These are the activations of a small neural network, seen along a few directions. Each row is one input.
In each table, some parts of the input vary, and every possible input appears once, in random order.
A made-up example of a description, with smaller parts first: one of 8 places around a ring, together with either a single point or one of 11 places around a ring or (one of 2 separate values, together with one of 6 places along a line).
Shared parts are said once, and a part with two or three values counts as separate values.
(in the rows, 128 means zero)

Other details of the inputs shift rows strongly along two fixed directions, in all tables alike. That doesn't count.
To show where, the next rows are all for the same input, with only those details redrawn:
[140  51 128  50 143 132 106  87  83 111  49  29  99]
[ 82 166 156 230  77 124 170 193 197 178 181 196 167]
[145 119 136 143 117 138 128 115 111 142 106 111 132]
[128  84 138 108 127 134 119 112 117 122  93  71 119]
[171  68 125  63 147 136  88  76  62 102  51  26 105]
[ 43  87 189 130 112 112 186 133 190 111 184  95 224]
[119  88 148 108 126 126 128 115 126 117 107  75 146]
[ 55 106 187 143 106 107 179 143 180 118 184 111 228]

Table:
R1: [158 197  79 128  85 116 134 129 170 150 164 209  59]
R2: [113 140 122 101 146 153 136 135 145 129 104 118 133]
R3: [177 159 117 217  87 161 134 175 106 195 119 219  75]
R4: [164 167 119 163 127 145 106 124 106 170 106 133 119]
R5: [ 99  84 142  97 145  94 135 141 131  69 181 114 153]
R6: [144 181  92 144 156 125 115 129 121 123 127 219 104]
R7: [168 180 115 140 148 168  99 154 123 149  84 184  93]
R8: [186 139 128 134 117 166  90 139  72 149  90 151  63]
R9: [144 100 131 125 125 148 123  98  96 140  93  93 107]
R10: [139 148  72 116 165 121 119 119 117 105 124 136 110]
R11: [133  73 121 110 136  91 134 119  90  84 154 116 134]
R12: [174 174  70 245 108 127 119 142 107 180 149 210  53]
R13: [133 129 108  89 160 112  89 139 103  92 129 122 104]
R14: [ 53 141 170 127 124 122 183 143 206 128 174 115 232]
R15: [ 89 119 116 109 158  94 139  96 151  87 169  96 177]
R16: [ 51 144 192  55  90 101 191 132 227 124 176 146 193]
R17: [160 106 141  37 168 156  62 106  63  93  67  59 101]
R18: [160 178  84 215 130 122 115 132 127 163 163 172  95]
- The inputs of R13 and R17 match in every part but one. If R5 is changed in the same way as R13 into R17, which row does it become? => R8
- What do these inputs look like to the network? => one of 2 separate values, together with either a single point or one of 8 places around a ring

Table:
R19: [160 178  82 144 155 123  99 141 108 111 150 201  84]
R20: [163 153 123 149 106 147 124 144 113 162 105 175  92]
R21: [122 126 138  84 139 140 118 114 129 121 109  94 130]
R22: [163 117  88 123 155 141 100  95  88 120  90  86  91]
R23: [123  78 148 101 130 120 129 124 110 106 115  90 143]
R24: [ 55  77 179  99 139  99 155 123 159  85 177  69 219]
R25: [126 130 133 171 101 113 140 141 133 146 167 154 125]
R26: [144 103 110  70 135 117 117  96 120 111  92  82 105]
R27: [117 129 146 170 126 142 129 152 127 141 125 137 146]
R28: [145 107 140  80 148 150 107 116  98 113  76  87 125]
R29: [166 151  87 175 117 128 126 123 113 155 127 162  86]
R30: [ 95 160 133 153 127 130 149 141 176 144 147 151 157]
R31: [ 86 157 155 147  86 114 170 155 191 150 183 175 162]
- What do these inputs look like to the network? => either a single point or (one of 2 separate values, together with one of 6 places around a ring)
- Change only the choice among 2 separate values in R23. List by row number the other rows that result. => R27
